These are the activations of a small neural network, seen along a few directions. Each row is one input.
In each table, some parts of the input vary, and every possible input appears once, in random order.
Descriptions start from the smaller parts, as in this example, which fits no table here: line(6) and (point or (values(2) and ring(5)) or ring(11)).
Shared parts are said once, and a part with two or three values counts as separate values.
In the rows, 128 means zero.

Other details of the inputs shift rows strongly along three fixed directions, in all tables alike. That doesn't count.

Table:
row 1: [ 94 107 210 208  62  87  81 150 141 155 156]
row 2: [171 168 165 129 133 137 133 134 117 157 113]
row 3: [169 132  76  76 168 146 194 106 141 117 115]
row 4: [110  91  79 114  88 119 138 128 139 132 197]
row 5: [192 129 107  77 140 119 186 161 167  91 132]
row 6: [167 126 170 157 115 132 164 159 132 152 131]
row 7: [102  90  97  88  98  97 127 118 134  80 168]
row 8: [156 122 126  89 142 136 191 152 159  57 130]
row 9: [139 188 152 152 172 173 103 106  77 192  65]
row 10: [ 86 111 148 133  74  94  77 131 112 122 148]
row 11: [ 70 140 139 171 103 107  66  96 115 144 136]
row 12: [123 117  71 111  77 101 150 119 132 110 179]
row 13: [152 144 112  97 158 134 197 124 166 109 118]
row 14: [143 165 160 141 180 175  79 116  75 166  54]
row 15: [146 142  97 104 190 183 141 117 106 120  63]
row 16: [ 71 104  51 107 139 113 125  70 140 104 139]
row 17: [133 123 114 135 213 164 179  93 125 157  87]
row 18: [163 157 178 155  73 104 119 193 139 128 140]
row 19: [126 142 175 162  46  81  66 175 119 158 146]
row 20: [140 128 130 129  94 130 123 157 125 101 130]
row 21: [ 86  79  70 143 157 152  94  91  72 151 105]
row 22: [161 154  93 108 205 163 141 112 106 133  82]
row 23: [ 80 108  49  98 136 105 133  66 128 133 147]
row 24: [176 135 225 155  97 153 122 215 151 130 129]
row 25: [154 119 127  81 137 134 191 156 165  59 124]
row 26: [119  89  75  94  80 104 125 133 134  93 154]
row 27: [ 45 106 122 169 130 131  52  83 113 170 151]
row 28: [144 167 158 151 180 179  83 117  72 156  58]
row 29: [100 117  80 115  91  89 153 110 148 108 179]
row 30: [128 137 115 118 218 182 162  99 136 157 105]
row 31: [ 99 139  95 143 111 120  83  84  76 164 144]
row 32: [146 167 177 136 145 126 134 124 135 154 110]
row 33: [ 72 123  86 125 167 126  81  50 107 144 115]
row 34: [ 73 130 144 159 104 100  62  93 122 153 129]
row 35: [170 110 185 108 129 146 183 196 180  80 147]
row 36: [153 144 187 128 127 130 135 156 132  95 121]
row 37: [109 130 115 143  68  93  85 150 114 141 146]
row 38: [129 155 152 142 173 141 119  99 134 127 100]
row 39: [108  84  69 110  99 112 121 146 143 121 186]
row 40: [183 133 215 175 101 121 141 208 144 149 119]
row 41: [132  60 102 101 130 119 193 143 156  70 154]
row 42: [155 164 180 142 127 119 147 139 146 135 129]
Description of these inputs: ring(6) and (values(2) or ring(5)).
Changing only the ring(6) part turns row 26 into row 19. The same change can be made to row 28. Which row results?
> row 22
A walk changes only the ring(5) part. It starts at row 36 and steps to row 8. List the rest of the walk in order.
> row 25, row 10, row 7
Change only the ring(5) part in row 11. List by row number the other rows that result.
> row 16, row 33, row 34, row 38
Change only the values(2) part in row 27. List by row number the other rows that result.
> row 1

Table:
row 43: [144 105 120 122  76 102 136 163 135 115 152]
row 44: [153 147 139 114  69  91 146 147 147 103 161]
row 45: [193 186 241 171 116 146 139 189 132 156  96]
row 46: [144 155 178 142 183 179 113 135  95 135  61]
row 47: [181  95  70  54 174 151 218 147 169  40 108]
row 48: [158 140 147 101 190 175 154 144 148 101  92]
row 49: [153 165 172 148 180 176 124 128  90 170  70]
row 50: [ 98 116  98 123 136 137 104 111 115 150 141]
row 51: [129 108 131 143  84 110 103 157 114 128 143]
row 52: [128 113 136 134  97  94 168 135 178 112 167]
row 53: [ 91 148  83 117 139 129  81  75  99 156 130]
row 54: [107 123  65 127 134 129 104 100  89 151 117]
row 55: [102 101  77 110 148 141 115 106 122 128 146]
row 56: [135 104 137 132  83 111 135 156 133 110 163]
row 57: [102 153  90 131 127 116  75  89  76 160 107]
row 58: [ 70 101 106 133 156 127 111  83 124 115 123]
row 59: [113 149 165 151  88  85 116 115 148 137 149]
row 60: [113  97 145 141 103  99 143 136 162 112 166]
row 61: [151 134  82  91 183 159 175 116 152 120 121]
row 62: [ 95 121 177 173  93 103 101 127 131 160 148]
Changing only one part turns row 52 into row 60. The same change can be made to row 54. Which row results?
> row 51
What do these inputs look like to the network?
> line(4) and line(5)

Table:
row 63: [112  99 121 119  57  76  98 150 143 103 182]
row 64: [128 127 113 125 123 133 112 121  95 119 119]
row 65: [110 100  69 114 116 136 120 106  97 127 132]
row 66: [128 125  97 138  83  98 122 125 110 146 158]
row 67: [117 129 145 133 113 124  83 131 108 140 136]
row 68: [150 133  52  61 149 129 196 100 138  83 125]
row 69: [157 138 120 124 167 153 137 127 107 129  73]
row 70: [134 105 104 102 189 145 197 115 158 105 110]
row 71: [153 127 192 135 134 136 174 160 161 110 138]
row 72: [ 88 100 116 135  63  87  86 147 119 140 169]
row 73: [153 122 155 126  75  95 145 179 182  77 164]
row 74: [105 112 122 132  71 101 106 142 143 102 176]
row 75: [143 131 189 141 131 129 148 143 154 110 129]
row 76: [110 156  94 103 166 140 107  79 102 154 105]
row 77: [100  99  46 111 171 122 167  59 137 133 148]
row 78: [130 121 148 132 107 133 102 144 122 148 137]
row 79: [ 76 107 115 143 135 112  95  87 115 130 134]
row 80: [170 159 163 134 160 152 130 145 108 125  73]
row 81: [156 149 224 161 153 159 142 151 145 150  93]
row 82: [ 96 142 115 150 175 162  93 108  93 166  85]
row 83: [111 123  56 122 144 124 137  90 132 141 147]
row 84: [155 113 103  82 153 146 172 141 144  99 143]
row 85: [135 156 152 153 122 121  94 129 111 181 127]
row 86: [154 131 145 120 130 144 163 165 156 101 144]
row 87: [121 146 124 146 166 160 102 116  68 167  69]
row 88: [163 119 108  97 136 145 178 148 127  92 133]
row 89: [128 120 140 132 107 112  99 143 129 136 129]
row 90: [111 148 159 172 132 137  71 129 109 163  98]
row 91: [157 124 142 121 121 146 162 161 166 109 136]
row 92: [156 184 181 136 126 134 139 145 150 133 110]
row 93: [107 114 154 153 118 110 115 124 141 132 127]
row 94: [ 82 135 133 141 102  98 105  84 125 143 147]
What do these inputs look like to the network?
> line(4) and (values(2) or ring(6))
Changing only the line(4) part turns row 81 into row 78. The same change can be made to row 94. Which row results?
> row 76
